A small network was shown many inputs. Here are its activations along a few directions, one row for each input.
Each table varies a few parts of the input and shows all the possible inputs, shuffled.
A made-up example of a description, with smaller parts first: one of 4 places along a line, together with either a single point or one of 9 places along a line or (one of 3 separate values, together with one of 8 places around a ring).
Shared parts are said once, and a part with two or three values counts as separate values.

Rows:
row 1: [-14   3  16  36  -1 -16  10 -23   5   1   3]
row 2: [-10   5 -14   0 -10  -3 -39  -2 -14 -13 -20]
row 3: [  4 -13   8 -20  19  -2 -15  18   7   9 -13]
row 4: [-21  16  15   4 -35 -12  38   5 -31  -7  11]
row 5: [19 -4 35 -1  5 -1  8  5  5  7  8]
row 6: [  3  32 -31 -13   3  49  17 -16  52 -39   9]
row 7: [-18  12 -12  31  13 -24   3 -12   0  10   1]
row 8: [  7 -33  -7 -24   7  -5 -15  26  10   6  -2]
row 9: [ -7 -15 -29  -2 -22  -6 -39   7 -11 -15  -9]
row 10: [14  2  0  1 20 10  2  6 -6 28  7]
row 11: [ 23  -4  20 -12   1  10  28 -13 -16  11   6]
What is each input in this table made of?
> either a single point or (one of 2 separate values, together with one of 5 places along a line)
Which other rows does row 3 become when the choice among 2 separate values takes its other values? List them by row number.
> row 2

Rows:
row 12: [ 11   7  -3   0   2   3  20   4  19 -15   9]
row 13: [  0  17  -9   8   4  16 -15 -12   5  -9  -5]
row 14: [  4  11 -12 -22  14  16  -3   2   6  -4  -5]
row 15: [ 3  8 -3 -7 -6  8 14 -4 20 -3 10]
row 16: [  9  15 -20  -7   6  15   3   1   9  -5  -3]
row 17: [ -2   4   6 -22   3   9   9  -3  18  -2   7]
row 18: [  0  12   3  11 -10  14   3 -19  13  -4  -9]
row 19: [  1  10   8  15   0   4   2  -9  15 -19   7]
row 20: [  5  10 -25   3   0  17  -4 -10   2 -10   1]
row 21: [  1   2  -5   8  -3  11  14  -9   4 -20   5]
row 22: [ -3  -4  11  11 -11 -57  -9  -9 -39   9 -10]
row 23: [ -2   0  -9   0 -12  11   3 -17  11  -6  18]
row 24: [  6 -23  19  16  21 -16   1   3 -27  45   3]
row 25: [-42 -31  -3   8  -2 -29  -6  25 -16  21 -16]
row 26: [  0   3   8 -17  11  10  15   3   9 -14  -1]
row 27: [ 15 -42   8  -7   4 -21 -33  22  -6  18 -10]
row 28: [ -5   0  26   3 -21 -10 -15  29 -43  19  -1]
What is each input in this table made of?
> either one of 5 separate values or (one of 3 separate values, together with one of 4 places along a line)
Which of the alternatives is row 24?
> one of 5 separate values
Which other rows does row 21 become when the choice among 3 separate values takes its other values? List them by row number.
> row 20, row 23

Rows:
row 29: [ -7 -19  20   3   8 -36 -36  30 -44  35 -18]
row 30: [ 17  24  -3 -25  15  43  33 -18  48 -34   7]
row 31: [  4 -37  31  -8  -4 -45 -25  32 -47  33 -10]
row 32: [  0  11 -47   1   6  39  28 -25  55 -23  16]
row 33: [ -2  30 -30  -7   2  54  11 -10  48 -30  10]
row 34: [ 23  33 -13 -25   9  50  21  -9  42 -30  13]
row 35: [ -8 -36  43 -11  10 -46  -8  27 -43  32 -19]
row 36: [ 11  56 -17  20 -17  36  32 -53  27 -46  21]
row 37: [-13  -4  29  34 -23 -53  -8  -7 -60  22  -8]
row 38: [ 21  32 -29 -10   5  49  -1 -19  49 -34  11]
row 39: [-24 -49   0  17   1 -51 -12  21 -35  43 -10]
row 40: [-21 -40  14  11 -11 -41 -34  32 -40  33 -14]
What is each input in this table made of?
> one of 2 separate values, together with either a single point or one of 5 places along a line
Changing only the choice among 2 separate values turns row 36 into row 37. The same change can be made to row 38. Which row results?
> row 29
Which other rows does row 33 become when the choice among 2 separate values takes its other values? List them by row number.
> row 40

Rows:
row 41: [-12 -33   7 -19  18 -13  13  30  -8  26  -7]
row 42: [-30   3 -23  -3 -22 -10  15 -11  18 -41  -7]
row 43: [ 32   7  26  18 -10 -15 -15 -13 -38  20   9]
row 44: [ 16  12 -14 -30  17  42  -6  23  26   2   4]
row 45: [ 25   0  11   3   2  -4  38 -36  11 -13  13]
row 46: [ 31  21  19 -20  15  48   6   4  16  -2  13]
row 47: [-33 -43 -20   8  16 -14 -10  18   5  22 -11]
row 48: [  4 -22  40 -10  11  -7  26  10 -15  25  -3]
row 49: [ -4   4 -40  -3  12  40 -28  13  41   0  -3]
row 50: [-51  -5  -7  13 -24 -24   7   7 -17  -7  -9]
row 51: [-15 -32 -35 -11  15  -2  -3  -1  40 -11  -6]
row 52: [ 23 -13  25 -27  13   5  33  -7  20 -10   3]
row 53: [-26   8   7  29 -11 -28  19 -21 -22   5  -4]
row 54: [ 32  35   5   9   3  38  12 -24   6  -6  23]
row 55: [  3  51 -15  20  -6  27   0 -27   8 -23  10]
row 56: [ 30  -7  40 -12   2  -6 -21  15 -29  23  -1]
row 57: [-22  11  -6  15 -33 -22 -38  15 -30 -10 -11]
row 58: [  4  -8  27  20  -2 -17  31 -17 -24  22   8]
row 59: [ -6 -26 -19   8   6 -14 -56  26  -7  20 -10]
row 60: [  3  22   6  29 -18 -26 -27 -16 -37   3  -5]
row 61: [  7 -23  -8 -38  18  -1  20  11  28  -7  -2]
row 62: [ -5  15  -9  14  -6 -14  26 -39  11 -31  -1]
row 63: [ 15 -16   9 -19   8 -13 -33  38 -20  23  -5]
row 64: [-21  41 -27   4 -24  31 -11   3  17 -32   0]
Changing only one part turns row 49 into row 64. The same change can be made to row 59. Which row results?
> row 57
What is each input in this table made of?
> one of 4 places along a line, together with one of 6 places around a ring
Which other rows does row 45 become when the place on the line of 4 takes its other values? List them by row number.
> row 43, row 54, row 58
Which other rows does row 53 become when the place on the ring of 6 takes its other values? List them by row number.
> row 41, row 47, row 48, row 50, row 58
